Small tables with named rows and columns. After each table, cells are looked up by row and column.

Table Guruni
fields: Mekibiz, Tomifu, Rez, Torese
Kiv: [0.7, 0.7, 0.7, 0.7]
Ripafog: [0.7, 0.8, 0.7, 0.7]
Ran: [0.1, 0.4, 0.1, 0.1]
Noriv: [0.8, 0.8, 0.9, 0.8]

Rez of Noriv = 0.9
Torese of Noriv = 0.8
Tomifu of Noriv = 0.8
Rez of Kiv = 0.7
Mekibiz of Ran = 0.1
Torese of Ripafog = 0.7
Tomifu of Ran = 0.4
Tomifu of Kiv = 0.7
Torese of Ran = 0.1
Mekibiz of Noriv = 0.8
Tomifu of Ripafog = 0.8
Rez of Ripafog = 0.7
Mekibiz of Kiv = 0.7
Rez of Ran = 0.1
Mekibiz of Ripafog = 0.7
Torese of Kiv = 0.7

Linu:
,Tes,Vudo,Nub,Zut,Nud
Kobofuv,58,20,88,22,26
Konuf,84,125,132,135,121
Dizal,54,38,202,143,87

What is the Vudo of Dizal in Linu?
38
What is the Nud of Konuf in Linu?
121
What is the Zut of Kobofuv in Linu?
22
What is the Nud of Kobofuv in Linu?
26
What is the Tes of Konuf in Linu?
84
What is the Nub of Kobofuv in Linu?
88
What is the Tes of Kobofuv in Linu?
58
What is the Nud of Dizal in Linu?
87
What is the Vudo of Konuf in Linu?
125
What is the Zut of Dizal in Linu?
143
What is the Vudo of Kobofuv in Linu?
20
What is the Nub of Konuf in Linu?
132
What is the Nub of Dizal in Linu?
202
What is the Zut of Konuf in Linu?
135
What is the Tes of Dizal in Linu?
54

Table Dud
	Vodek	Sumeza	Liv	Big
Lenob	2.326	0.449	7.382	-0.543
Guli	7.377	-1.665	-6.531	3.652
Garanek	7.360	2.329	7.124	8.329
Pomo	6.626	-1.620	-5.490	4.505
Kuvozis	-1.090	4.286	0.378	-3.390
Tabebot	6.957	5.589	3.438	1.794
Roze	3.299	3.358	4.323	2.419

Big of Garanek: 8.329
Vodek of Guli: 7.377
Vodek of Roze: 3.299
Sumeza of Garanek: 2.329
Big of Kuvozis: -3.390
Sumeza of Guli: -1.665
Liv of Lenob: 7.382
Sumeza of Roze: 3.358
Big of Lenob: -0.543
Liv of Kuvozis: 0.378
Vodek of Garanek: 7.360
Vodek of Pomo: 6.626
Liv of Pomo: -5.490
Sumeza of Lenob: 0.449
Big of Pomo: 4.505
Which row has the largest Sumeza? Tabebot

Table Dozo
         Gagem  Bitutor  Kov  Lifolor
Tagezop    131       38   56       57
Rofulo     113       45   58       59
Fugudi     109       47   59       60
Maf         42       73   67       67
Zizemu     211        6   46       49

Gagem of Zizemu = 211
Kov of Maf = 67
Kov of Rofulo = 58
Bitutor of Rofulo = 45
Bitutor of Fugudi = 47
Gagem of Fugudi = 109
Lifolor of Rofulo = 59
Lifolor of Zizemu = 49
Lifolor of Fugudi = 60
Kov of Zizemu = 46
Bitutor of Tagezop = 38
Gagem of Maf = 42
Kov of Tagezop = 56
Lifolor of Tagezop = 57
Gagem of Tagezop = 131
Kov of Fugudi = 59
Gagem of Rofulo = 113
Lifolor of Maf = 67
Which row has the largest Gagem? Zizemu

Fufimu:
         Gel  Tobina    Bolu
Saz   -0.142  -0.140   0.004
Bok   -0.258   0.324  -0.019
Tuz   -0.544  -0.182   0.542
Leki  -0.068  -0.803   0.080

Tuz, Tobina -> -0.182
Tuz, Bolu -> 0.542
Leki, Gel -> -0.068
Saz, Gel -> -0.142
Bok, Tobina -> 0.324
Saz, Tobina -> -0.140
Saz, Bolu -> 0.004
Leki, Bolu -> 0.080
Bok, Gel -> -0.258
Leki, Tobina -> -0.803
Tuz, Gel -> -0.544
Bok, Bolu -> -0.019
Row with the largest Bolu: Tuz

Dut =
fields: Lebolit, Podel, Bamos
Fafegep: [41, 34, 43]
Dov: [64, 35, 25]
Vun: [44, 71, 66]
Betid: [67, 35, 22]
Fudor: [83, 78, 58]
Veri: [63, 92, 61]
Pitunuz: [53, 98, 71]
Rak: [34, 54, 61]
Lelime: [78, 29, 6]
Mib: [30, 41, 57]
Bugegu: [20, 18, 48]

What is the Bamos of Fudor in Dut?
58
What is the Lebolit of Veri in Dut?
63
What is the Podel of Fafegep in Dut?
34
What is the Lebolit of Mib in Dut?
30
What is the Lebolit of Dov in Dut?
64
What is the Lebolit of Fafegep in Dut?
41
What is the Bamos of Lelime in Dut?
6

Vibetu
|  | Togisor | Marokug | Budinet | Gineke | Dudunu |
|---|---|---|---|---|---|
| Sorone | -340 | -777 | 5569 | 1087 | 1780 |
| Zitero | 2192 | 2141 | -6025 | 732 | 740 |
| Manufir | 1559 | 3029 | -5150 | 487 | 520 |
| Bon | 3748 | 426 | -7103 | 1749 | 1951 |
| Zetovu | 3832 | -2783 | -5032 | 1901 | 2077 |
| Kudumu | 2957 | 1249 | -6774 | 1156 | 1213 |
| Zulukob | 1989 | 4182 | -5839 | 939 | 1174 |
| Pilosil | 3458 | -3791 | -3986 | 1645 | 1724 |
| Gop | 1965 | 3334 | -5828 | 765 | 879 |
| Sano | -374 | -4603 | 3969 | -130 | -252 |
| Kiviza | 1596 | 4679 | -5134 | 827 | 1099 |
| Fel | 1848 | 4532 | -5574 | 934 | 1208 |
| Sos | 4 | 5093 | -1249 | 405 | 798 |
| Zatome | 3483 | 2114 | -7393 | 1681 | 1952 |

Zetovu, Budinet -> -5032
Zitero, Marokug -> 2141
Fel, Marokug -> 4532
Zitero, Budinet -> -6025
Pilosil, Budinet -> -3986
Zatome, Togisor -> 3483
Bon, Togisor -> 3748
Gop, Togisor -> 1965
Sorone, Marokug -> -777
Sano, Gineke -> -130
Pilosil, Togisor -> 3458
Gop, Budinet -> -5828
Which row has the largest Marokug? Sos

Dop =
,Meder,Kap,Lof,Sisa,Lar
Guzan,8.2,-8.7,-8.1,7.8,6.2
Salol,-9.2,8.3,8.6,-9.2,-8.6
Vum,6.2,-6.9,-8.1,7.7,6.1
Vob,6.4,-7.9,-6.6,6.8,6.3
Bokugef,-8.4,9.8,7.9,-8.0,-8.7
Tis,7.4,-7.7,-6.6,6.4,7.9

What is the Sisa of Vum in Dop? 7.7
What is the Sisa of Tis in Dop? 6.4
What is the Lof of Tis in Dop? -6.6
What is the Lof of Vum in Dop? -8.1
What is the Meder of Vob in Dop? 6.4
What is the Sisa of Guzan in Dop? 7.8
What is the Meder of Bokugef in Dop? -8.4
What is the Sisa of Bokugef in Dop? -8.0
What is the Kap of Vum in Dop? -6.9
What is the Lar of Tis in Dop? 7.9
What is the Lof of Salol in Dop? 8.6
Which row has the largest Sisa? Guzan

Mor =
|  | Tak | Guf | Tolem | Bagid | Rad |
|---|---|---|---|---|---|
| Keda | 487 | 855 | 660 | 412 | 604 |
| Mumef | 540 | 678 | 270 | 298 | 233 |
| Dutif | 357 | 269 | 697 | 907 | 325 |

Keda, Guf -> 855
Mumef, Bagid -> 298
Dutif, Rad -> 325
Mumef, Tolem -> 270
Keda, Bagid -> 412
Dutif, Tolem -> 697
Mumef, Tak -> 540

Vubol =
	Mutolup	Bipove	Sufu
Bafakev	330	-503	436
Sug	177	-272	-643
Zolopug	586	-215	64
Boruvo	-309	-157	-905

What is the Bipove of Bafakev in Vubol? -503
What is the Mutolup of Bafakev in Vubol? 330
What is the Mutolup of Zolopug in Vubol? 586
What is the Sufu of Boruvo in Vubol? -905
What is the Sufu of Zolopug in Vubol? 64
What is the Mutolup of Boruvo in Vubol? -309
What is the Sufu of Bafakev in Vubol? 436
What is the Bipove of Zolopug in Vubol? -215
What is the Sufu of Sug in Vubol? -643
What is the Bipove of Sug in Vubol? -272
What is the Bipove of Boruvo in Vubol? -157
What is the Mutolup of Sug in Vubol? 177

Zaneb:
|  | Zar | Sozalub | Turev | Besila | Zipidot | Lifife | Fek | Tebav |
|---|---|---|---|---|---|---|---|---|
| Toper | 129 | 116 | 49 | 116 | 121 | 99 | 167 | 105 |
| Safog | 42 | 53 | 126 | 214 | 205 | 150 | 144 | 186 |
| Suniru | 110 | 154 | 168 | 158 | 149 | 43 | 158 | 42 |
| Tava | 149 | 150 | 100 | 128 | 122 | 151 | 167 | 145 |
| Dilib | 234 | 218 | 198 | 68 | 61 | 91 | 85 | 86 |
| Sineb | 43 | 110 | 23 | 192 | 198 | 130 | 88 | 131 |
| Bifo | 89 | 93 | 140 | 170 | 182 | 132 | 120 | 125 |
| Kopeto | 71 | 67 | 105 | 180 | 204 | 204 | 70 | 228 |
| Tes | 108 | 113 | 145 | 141 | 150 | 123 | 135 | 143 |
| Bor | 190 | 161 | 138 | 50 | 59 | 135 | 162 | 135 |

What is the Turev of Bor in Zaneb? 138
What is the Tebav of Suniru in Zaneb? 42
What is the Turev of Dilib in Zaneb? 198
What is the Turev of Kopeto in Zaneb? 105
What is the Sozalub of Tava in Zaneb? 150
What is the Lifife of Tava in Zaneb? 151
What is the Besila of Toper in Zaneb? 116
What is the Zipidot of Tava in Zaneb? 122
What is the Fek of Safog in Zaneb? 144
What is the Besila of Tava in Zaneb? 128
What is the Sozalub of Safog in Zaneb? 53
What is the Fek of Bifo in Zaneb? 120
What is the Tebav of Kopeto in Zaneb? 228
Row with the largest Besila: Safog

